Here are a small network's activations along a few directions, averaged over the inputs that share one value of a field.
Values that are neighbours, or in one group, have similar rows; names and order tell nothing.
Random noise pushes rows far along 10 fixed directions. That doesn't count. These rows show it; they differ only by the noise:
[ -60 -263  -66  -22   68 -174  -16  116    0   30  201  -92 -106  116
   11  255  -93 -300  -13  345]
[ 806  226   21  315 -391 -163   73 -465   49  416 -324  430  133  349
 -399 -136 -121 -308  198 -274]
[   9   -3  -32   52  178  156 -168  189  123  116   78  -68  108 -379
  143  167  -31  -10 -151  151]
[  52  -56  -60   24   24  177  -26 -148  152  261 -149 -231  127  130
 -290  249  -23   -8  -48  198]
[ 386  262    6  -45 -218  237  162 -309  113  261 -253   39  161  129
 -507  -65  -88  146   92  239]
[ 373  -23  123 -106   39  -25 -106 -239   24  316   84  -87  228  213
  -32  -61  306  -31  148 -228]
[-135  -76   11  -65  -64  -77  197 -225  133 -113  -45  225  -78  255
 -155 -139 -151 -104  158  -37]
[ 440  -89   88  151  -60   70  -69 -222  230  177  341  202   40  -33
  -99  120 -246 -283   41  382]
[ 297  114  102  461  -85 -198  158  144 -123  190 -206  -86   67 -158
  -26  108  -18  -82 -332 -167]
[ -56 -110  205   22  372  201 -250  155   45   86  119 -403  -62 -313
   86  315   93  188 -185  180]
[ 198  137  121 -317  279  182 -163   79  360  136  110   60   38 -458
   24  -51   73  285  176  -12]
[  32  174 -127 -215 -217 -130  205   82 -127 -203 -118  427 -272   53
 -222 -192 -329 -117  240  442]


Values of S:
s9: [ 203  204  104 -226   50   -3 -196  -12 -280  169 -389 -108 -106  160
 -155  -72  221  263  249 -171]
s11: [-339 -342 -300   38  -53 -395   82   47  165  189 -229 -199  -31  481
  -88  304  -61 -293  102 -294]
s1: [ 456  281  371  139  -87  -70   31  -64   99  -78   72  267 -279 -299
    5 -211  -90  328  129 -322]
s10: [-249   72 -282  -18 -267   38  113  -85  -40  -83 -212  208  116  242
   28 -194  -98  -12  101 -180]
s8: [  55   28 -186 -278  124  -13 -384  276   39   94  -35 -149  -43 -128
   70  163  275   74  198 -142]
s6: [ 294  232 -294 -360 -275 -253   53  141  -63  -25 -138  178  -85  240
 -302 -198  102  -27  403   72]
s2: [ -22  -95   -4   -7   43 -213   70  190   68   99  -25 -186  -73   21
  -45  179  -67    8  -12   14]
s7: [ 166 -111 -178 -137   83  -47 -307  -12   51   78  271  264    3  -34
  205   63  -22 -322  179  133]
s12: [  -7    0 -149 -248  -38  136 -372  -58   42   14 -114   32 -176  157
 -177  186  -27   76  295  168]
s5: [  97  280 -149 -560  172 -246 -132  488 -102   36 -473  -43 -386 -277
 -164   86  218  284  274  -80]
s3: [-168 -222  -81  105  307 -195 -247  195  114  -85  205  167  -94 -229
  425   47  -46 -345   -7 -323]
s4: [-292   41 -259 -371  -32  334  -70 -108   -7 -130 -106  -20  -28   57
 -105  -21   46  155  111  296]
The values of S form a line.
Question: A walk along S starts at s4 and steps to its neighbour s5. Put s11, s8, s6, s7 in the order it reaches them.
Answer: s7, s11, s8, s6
Question: Which values are neighbours of s9? Give them in the order they are listed.
Answer: s2, s3

Values of D:
d3: [-222 -367 -505 -446  553  -85 -286  391  684  430   -6 -144  -50 -338
  -68  691 -172 -345  105  320]
d7: [ 423   47  465 -329  111 -250  162  -17  332   67  216  285 -463    5
 -366 -124 -477  130  526  352]
d4: [-413 -237   30  865 -627 -549  636  -13 -219 -655  135  444 -193  326
  249 -209 -506 -511 -451 -274]
d2: [ 464  -65   85  103   71  -58   37 -106 -245  652 -155 -649   80  438
 -361  396  167  -46 -109  257]
d5: [ 135 -346  346  129  110 -441   71   94  365   38  295 -317 -279  -12
   42  295  115  197   41 -339]
d9: [-322 -264 -246 -382  -31  -24  365 -519  203  -81  309 -157  675  621
   94 -455  624 -104   92 -460]
d6: [-336  314 -393 -218  316  354    2  165  826  214 -717  180  293 -691
 -181   41  -65  360  -20 -363]
d11: [-299  -71 -554 -362 -331 -498  168  490 -218  272 -426 -412   14  454
  -51  334  263   -4  167 -208]
d1: [-717  298   61 -330  246  334 -134  120 -367 -320 -541  181 -130 -111
  201 -409  -20  457  133 -388]
d12: [-135  406  451 -185  226  799 -161 -317 -711 -352 -297 -543 -150 -105
 -310 -198  360  827 -194  444]
d8: [-147 -140 -143   81  -35  -72  692  437  514  162  231 -799  443 -314
 -271  427  194  211 -685  327]
d10: [  14   68 -212 -889  129 -222 -117  341  216  -58  318   34   85  -79
  170 -340  575  211  581 -201]
The values of D form a line.
Question: Which values are neighbours of d7? Give them in the order they are listed.
Answer: d1
Question: Which values are neighbours of d10? Give them in the order they are listed.
Answer: d4, d8
Question: Which values are neighbours of d6? Give them in the order they are listed.
Answer: d3, d12
Question: Which values are neighbours of d11? Give them in the order they are listed.
Answer: d5
